These are the activations of a small neural network, seen along a few directions. Each row is one input.
Each table varies a few parts of the input and shows all the possible inputs, shuffled.
Descriptions start from the smaller parts, as in this example, which fits no table here: one of 5 places around a ring, together with either a single point or one of 9 places along a line or (one of 2 separate values, together with one of 6 places along a line).
Shared parts are said once, and a part with two or three values counts as separate values.
(in the rows, 128 means zero)

Other details of the inputs vary at random and push rows far along two fixed directions, the same in every table; ignore that.

Table:
r1: [ 78  77 142  69 174 175 138 182 152 123 100]
r2: [168 140 155 119 154 100  66 152 211 166 159]
r3: [165 126 158 132 159 102  86 145 217 160 161]
r4: [ 66  86 189  88 160 150 117 109 136 105 112]
r5: [157 139 145 113 148  97  90 132 219 156 153]
r6: [ 92 104 166  96 162 161 128 164 148  99  84]
r7: [ 74  92 156  69 160 144 143 174 132  80  88]
r8: [174 123 173 150 162  96  74 148 206 150 160]
r9: [ 78  89 151  60 165 145 139 175 150  95 100]
r10: [178 195 100 158  78 100 122  83 130 153 141]
r11: [181 178  87 177  91 107 110 103 121 174 151]
r12: [158 159 177 130 146 106  69 131 220 137 122]
r13: [ 74  99 159  72 159 159 136 183 132  86  83]
r14: [ 60  46 178  92 180 145 109 144 114 113 137]
r15: [ 70  99 120 137 105 156 158  84  24 103 116]
r16: [163 128 159 135 158  81  73 149 198 140 157]
r17: [133 131  78 156  99 146 172 121  61 141 131]
r18: [166 147 175 129 149 110  89 124 235 150 140]
r19: [153 137 101 156 104  98 137  55  97 150 181]
r20: [102  82 149  88 168 131 116 192 127 107 122]
r21: [105 104  84 150 113 169 180 148  15 109 107]
r22: [176 180 104 182  87  87 118  92 115 133 140]
r23: [101 114  82 141 110 156 163 156  27 109 104]
r24: [100 125  92 126  99 146 171 143  31  91  98]
r25: [ 96  81 139  89 170 140 134 181 146 117 124]
r26: [181 190 109 178  84 122 127  76 139 160 135]
r27: [ 84  80 167  95 175 161 121 186 137  90  89]
r28: [159 139 147 106 148  96  85 133 220 159 156]
r29: [177 178 106 190  85  95 125  91 114 133 140]
r30: [ 83  55 160  90 178 127 131 137 116  96 150]
r31: [ 98 112  70 115 108 144 179 144  37 117 118]
r32: [ 78  77 135  70 167 157 151 179 149 112 111]
r33: [168 186  96 172  80 108 141  80 127 144 136]
r34: [ 94 138  84 113  95 166 179 136  51 108  93]
r35: [169 136 184 145 155 100  76 138 218 135 142]
r36: [124 141  87 167  88 143 177 117  44 104 110]
r37: [178 186  85 157  82 112 119  95 131 173 152]
r38: [167 134 156 113 154  92  72 149 209 162 162]
r39: [155 139 145 103 144 106  90 139 207 160 150]
r40: [ 95 137  93 117  92 153 183 129  36  91  86]
r41: [121 138  66 144  88 155 188 112  63 135 122]
r42: [ 98 114  75 123 104 174 197 131  56 126 108]
r43: [ 84  64 149 100 175 150 141 195 119  97 114]
r44: [171 139 186 147 157 105  65 137 220 139 139]
r45: [163 148 186 135 150 107  87 125 225 136 131]
r46: [ 84  66 150  93 176 141 133 195 128  95 116]
r47: [178 168  90 200  88 116 122 100  79 154 142]
r48: [180 166  96 176  94  83 112 104 102 147 159]
r49: [187 175  91 187  93 114 114  94 121 178 152]
r50: [172 192 106 173  81  94 129  79 122 133 129]
r51: [100 130  92 132  99 155 166 146  34  94  95]
r52: [113 149  90 148  86 143 184 110  55  99  98]
r53: [ 90 136  83 121  97 171 179 133  53 109  85]
r54: [ 66  58 169  84 175 146 110 131 136 136 144]
r55: [180 189 107 190  85 104 104  96 116 143 131]
r56: [ 81  87 175  84 171 168 137 175 150  91  83]
r57: [ 92 133 107 141  86 151 161  50  51 133 126]
r58: [160 150 177 136 144 105  94 126 215 131 131]
r59: [186 177  99 182  91  96 103 111 104 156 156]
r60: [162 132 151 122 157  87  79 143 212 156 160]
r61: [158 151 161 118 146  92  86 126 226 141 141]
r62: [142 154 109 159  90 118 120  38 114 177 168]
r63: [177 193 106 177  85 121 120  77 138 160 129]
r64: [148 155 107 150  91 108 149  37 102 132 159]
r65: [ 96  86 144  81 167 166 135 171 161 130 113]
r66: [ 93  73 146  90 175 162 134 186 140 125 115]
r67: [175 184 104 175  84 112 138  82 137 150 139]
r68: [141 110 181 121 159  90  88  92 184 117 167]
r69: [ 83  96  86 105 111 153 194  85  46 111 137]
r70: [121 144  82 148  86 126 166 119  39 101 111]
r71: [ 70  71 174  68 171 142 146 123 131  76 119]
r72: [ 68  80 130  64 165 173 143 188 137 117  97]
Description of these inputs: one of 6 places around a ring, together with either one of 2 separate values or one of 10 places around a ring.
Changing only the place on the ring of 6 turns r51 into r2. The same change can be made to r36. Which row results? -> r3
Changing only the place on the ring of 6 turns r56 into r65. The same change can be made to r71. Which row results? -> r69
Change only the choice among 2 separate values in r64. List by row number the other rows that result. -> r57
Change only the place on the ring of 6 in r28. List by row number the other rows that result. -> r7, r9, r31, r48, r70
A walk changes only the place on the ring of 10. It starts at r23 and steps to r47. List the rest of the walk in order. -> r21, r8, r43, r46, r16, r48, r20, r59

Table:
r73: [179 183 146 186 101  90  69  58 166 178 166]
r74: [113 107 151  72 162 132 121 147 203 135 136]
r75: [137 133 161 110 156 144  96 209 193 128  82]
r76: [139 137  79 172  89 145 166  76  59 142 142]
r77: [ 54  91 112  79 130 179 170 140  45  99  91]
r78: [ 77  71 118 105 148 150 175 177  44  76 111]
r79: [ 91 111 104 105 131 190 187 195 100  95  64]
r80: [127  90 161 107 174 119  88 189 163 139 147]
r81: [200 173 102 166 110  83 101  94 186 185 174]
r82: [112 114 153  74 155 126  94 165 188 132 129]
r83: [214 218 139 188 102  89  89 121 195 141 125]
r84: [122 102 158  98 173 102 103 168 181 108 130]
r85: [138 144  98 181  88 124 154  75  46 109 132]
r86: [119 102 145  94 169 117  90 185 178 139 132]
r87: [188 185 151 165 100  73  89  47 171 144 157]
r88: [128  83 157 103 178 125 112 171 180 140 154]
r89: [141 151  77 182  83 138 141  86  36 143 137]
r90: [ 99  91 183 101 168 139 112 121 191 134 136]
r91: [ 46  76 143 104 133 163 177 126  54  70  91]
r92: [134 170  72 148  65 117 174  82  50 109 123]
r93: [130 156  78 148  76 145 180  56  58 143 131]
What do these inputs look like to the network? -> one of 3 separate values, together with either a single point or one of 6 places around a ring
Changing only the choice among 3 separate values turns r81 into r84. The same change can be made to r74. Which row results? -> r92
Change only the choice among 3 separate values in r78. List by row number the other rows that result. -> r80, r88
A walk changes only the place on the ring of 6. It starts at r77 and steps to r73. List the rest of the walk in order. -> r89, r80, r86, r82
